Each row below is a small network's average activation on inputs in which a field has the value named, seen along a few directions.
Related values have similar rows: they may be neighbours, one step apart, or belong to one group.

Field F:
f6: [ 17  18  46  20 -22   5  11  10  -1 -10 -34 -30   8  -3 -26   2  54 -19
   9 -67  13]
f1: [-10  23   8  12  76  38 -18  10  27 -33 -29 -11  61 -11 -48 -41 -56  54
 -20 -22  27]
f16: [-17 -17 -32 -10 -42 -47  15 -13 -65  51  -2  -9 -51  -7  38  57  19 -16
  57  57 -51]
f8: [-22  -4  18   0  37  -9 -15   9 -27 -24 -62 -32  37 -20 -68 -21  11 -45
 -21  -3  41]
f19: [  3 -28 -44 -47  -2   8   7 -33  22  50  53  51  10  16  61  -2  -6  -8
 -33  42 -51]
f12: [ 30 -56   9 -38 -64 -22  19  12 -77  -3  20  15 -47 -22  46  28  52 -26
   4 -36 -10]
f14: [-19 -16 -51  21  33  29  -1 -24 -25   2  12  10   8 -12  -7 -21 -78  17
  19  44  -9]
f5: [-17  27 -16  16  92  25 -11 -12   2 -17 -33 -31   3   5 -57 -23  -4   8
 -27 -40  18]
f20: [ 30  36  18 -24 -24  12 -12   7 101  -3  49  53  15  12  51 -11 -14  68
 -29 -45 -31]
f9: [-32  37 -24  12  72  19 -13 -25  33   2  16  30  12  -1 -26 -20 -92  30
  -6  61   1]
f3: [ 12  10  27  10 -20 -31   8  24 -31   3 -76 -23 -49 -24 -34  19  67 -27
  19 -60  33]
f10: [ 31 -51   7 -26 -65 -23  -1  29  22   4  26  20  -9  16  63  37  52 -34
  -5 -40 -13]
f4: [ 34  -8  31  13  24   1  18  47  30 -26   9  -2  34 -21 -33   8  33  39
  29 -72   9]
f17: [ 39  24  35 -75 -73  -4 -15  51  42   8  36  31  -1  18  15  24   2  44
 -41  -9 -32]
f2: [-19  48 -12   1   9   5  10 -17  80  22  66  53 -15  -4  50 -15 -50  59
   4  67 -40]
f15: [-46  -6 -15  13 -10 -18  -8 -36 -82  38 -40 -49  -4  -9 -13  10   6 -48
  40  88  28]
f13: [ 11 -47 -48   3 -53 -32  13 -35 -29  -2  64  20 -28  40  58   4 -17 -25
  24  35 -16]
f7: [-39 -12 -20  -1  -9  24  -5  -8 -33  -2 -22 -34   4  12   4 -12 -34 -73
 -24  67  23]
f11: [ 49  43  29  38  39  12 -17  31  58 -43  30  13  54  10 -37   2   8  49
  -7 -67  -7]
f18: [-38 -21  34  61   3   8  16 -27 -48 -17 -84 -74 -43   6 -39 -24  47 -48
   7   0  65]
A value of F combines one of 5 hidden first parts with one of 4 second parts; all combinations occur once.
Changing only the second part turns f11 into f3. f20 has the same second part as f11; what does that change turn f20 into?
Answer: f12
Changing only the second part turns f8 into f5. f7 has the same second part as f8; what does that change turn f7 into?
Answer: f14
Changing only the second part turns f18 into f1. f15 has the same second part as f18; what does that change turn f15 into?
Answer: f9

Field H:
h5: [ 13 -25  30 -20 -49 -26   5  16 -62  -2 -38 -34 -30  -7 -19  29  65 -43
   9 -36  22]
h7: [ 39  19  23   0 -22  -5  -1  23  40 -10  17  14 -15  -8  -4  19  28  41
  15 -58 -30]
h2: [-29 -21 -39 -31 -23  -5  -3 -20  -1  35  27  24   8  16  54   2 -39 -20
 -27  89 -12]
h1: [-32  18 -11  46  85  23  -4 -22  -5 -13 -28 -14  40  -3 -47 -41 -45   1
   1  26  32]
h4: [ -7   5  13  43  50   6  -3  -8 -33 -28 -32 -37  10 -13 -46 -10   7 -11
  29 -11  26]
h3: [ -9 -29 -22 -29 -44 -23  14  -9 -32  25  14  -1 -38  22  39  16   6 -22
   3  33  -2]
h6: [ 25  35   5 -10   3  29  -8  20  93  -7  41  49  26  -6  23 -15 -22  54
 -31 -43 -36]
H is arranged as a star with 3 arms.
Name the neighbours of h2, in listed order.
Answer: h3
Name the neighbours of h1, in listed order.
Answer: h4
